A small network was shown many inputs. Here are its activations along a few directions, one row for each input.
Each table varies a few parts of the input and shows all the possible inputs, shuffled.
Descriptions start from the smaller parts, as in this example, which fits no table here: ring(8) and (point or line(11) or (values(2) and line(6))).
Shared parts are said once, and a part with two or three values counts as separate values.
In the rows, zero is written as 128.

Rows:
R1: [149 108 121 122 111 124 173 120 131  95 161 134 107 110 151 117 120]
R2: [101 126 138 110 160 138 190 108 107  84  92 108 133 154  65  88 148]
R3: [ 85 117 161 118 153 124 161  88 127  83  91  98 112 134 124  81 130]
R4: [130  91  87 163 115  69 117 133 111  74 131 139 156 107 129 145 117]
R5: [ 93  79 106 150 131  53  89 124  96  61  77 134 151 156 114  95 142]
R6: [149 197 160 102 173 173 141 116 137 186 156 129 138 157 105 172 143]
R7: [153 178 178 124 171 173 112 102 145 179 151 125 112 140 128 173 134]
R8: [144  91 118 150  75  88 134 140 117  88 130 108 130 105 123 146 125]
R9: [127 141  58 149 123  87  78 144 123 151 131 148 127 105 157 127 120]
R10: [117 163 103 116 134  92  24 101 116 187 169 152 147 131 152 152 136]
R11: [155 138 107 159  73 111  93 169 134 143 118 113 114 109 138 140 129]
R12: [108 106 141 115 116 111 147 105 103  80  99 133 109 149 142  74 148]
R13: [153 156 132 146 159 173 150 155 155 138 133 105  92 112 131 142 122]
R14: [124 115 137 126 148 138 189 100 159  99 153 103 104 104 136 129 102]
R15: [149 149 137 123 106 125  49 124  96 195 155 125 123 138 124 171 151]
R16: [ 50  12 158  83  98 225 113 176 183 188  55 229 251 114 133 110  65]
R17: [147 177 113 126 159 173 179 166 147 145 139 109 115 131 107 140 126]
R18: [177 149 113 144 120 159 132 171 127 140 145 133  96 118 144 123 138]
R19: [167 179 171 131 113 151  86 120 137 170 166 142 128 152 155 148 133]
R20: [ 96  81 130 119 102  66 112 117  87  96  77 111 115 140 124  88 153]
R21: [116 135 119 111 148 138 220 110 150 108 160 109 128 122 108 126 106]
Q: Describe the family of inputs behind these rows.
A: point or (line(4) and line(5))
Q: Start at R2 and move only the line(5) part, one step at a time. The first step leads to R3. Which rows follow, in order?
A: R12, R20, R5
Q: Change only the line(4) part in R13. List by row number the other rows that result.
A: R3, R7, R14

Rows:
R22: [141 184 152 116 114 130 111 118 124 155 129  97  90 139 122 126 143]
R23: [187 166  91 150 137 123  66 129 111 187 182 121 108 113 119 190 151]
R24: [102 138 132 119 160 128 190 110 128  80 109 103 135 146  82 113 127]
R25: [120  83  76 156 103  66 122 162  97  69  87 131 117 119 130  84 143]
R26: [109  80 116 145 132 103 185 132 139  64  82 106 102 107 121  86 117]
R27: [132 171 149  98 159 153 183  93 128 137 163 118 112 138 120 120 140]
R28: [ 69  58 175 100 118 197  99 144 158 155  82 199 219 132 116  99  92]
R29: [115 132 119 150 123  74  98 126 106  79 114 130 138 153 136 115 143]
R30: [185 196  92 161 129 130  79 158 136 172 174 121 101 123 142 156 142]
R31: [157 192 128 120 162 159 180 129 153 145 206 106 107 114 132 180 110]
R32: [117  82 110 146  84  86 162 151 113  73  85 105 106 117 118  89 138]
R33: [150 136 126 127 131 108  70  87  79 165 159 137 107 145 127 145 161]
R34: [130  87 123 146 130  89  89  98  63 100 121 131 135 149 110 131 162]
R35: [166 190 141 136 161 158 146 128 167 146 185 100  89 109 161 176 108]
R36: [122 119 160 130 152 133 165  98 135  71 105 112 114 145 122 105 133]
R37: [124  53  73 147 114  61 109 136  66  84  97 120 132 102 115 112 151]
R38: [118 135 146 138 112 111 132 128 115  91  92  96 116 151 103 114 144]
R39: [128 177 163 110 161 134 143  93 152 133 144 102  99 128 153 133 126]
R40: [137 181 121 130 123  92  80 114 118 144 151 133 113 143 155 128 146]
R41: [104  80 102 120 127  87 217 113 129  53 122 111 135 116 113  91 100]
R42: [ 54  19 116 115  87 178 137 167 151 132  51 203 221 107 137 102  89]
R43: [ 95  98 180  70 128 205  95 149 174 233 102 188 197 151 134 138 108]
R44: [134 123 145 100 119 231  93 169 184 245 139 204 186 106 155 162  75]
R45: [176 193 137 139 109 136 121 140 147 157 190 101  94 117 150 176 124]
Q: Describe the family of inputs behind these rows.
A: line(4) and (point or line(5))
Q: Start at R23 and move only the line(5) part, one step at a time. The first step leads to R30. Which rows follow, in order?
A: R45, R35, R31
Q: Which other rows agree with R43 in the line(4) part? List them by row number.
A: R22, R27, R33, R39, R40

Rows:
R46: [156 142  88 154 125  79 124 129  94  99 147 100  92 119 123 134 151]
R47: [142 144 116 132 120 150  79 156 135 188 134 147 137 117 138 154 125]
R48: [ 62  26 113 137  98  67 159 129  99  12  35 124 146 136 106  46 131]
R49: [150 140 104 146 120  57  97 103  75 104 148  97  91 135 123 136 167]
R50: [ 52   5 130 103 106 159 131 151 144 123  56 192 220 115 117  98  89]
R51: [135 143 131 127 117 133  53 128 115 188 138 146 135 131 140 153 141]
R52: [126 162 154 102 139 184 134 133 167 183 145 152 150 133 137 141 106]
R53: [135 160 171 103 149 200 147 131 166 178 138 142 137 138 130 139 114]
R54: [145 158 144 129 161 128 188 102 133  91 145  91  89 135 121 121 135]
R55: [140 148 144 123 121 168 103 146 157 184 143 148 143 123 143 155 112]
R56: [153 147 116 149 130  99 146 119 119  94 154  98  95 123 130 137 136]
R57: [139 161 126 130 151 113 175 107 133  95 153 101 100 130 128 123 128]
Q: Describe the family of inputs behind these rows.
A: values(2) and (point or line(5))
Q: Changing only the values(2) part turns R47 into R46. The same change can be made to R50. Which row results?
A: R48
Q: Change only the line(5) part in R47. List by row number the other rows that result.
A: R51, R52, R53, R55
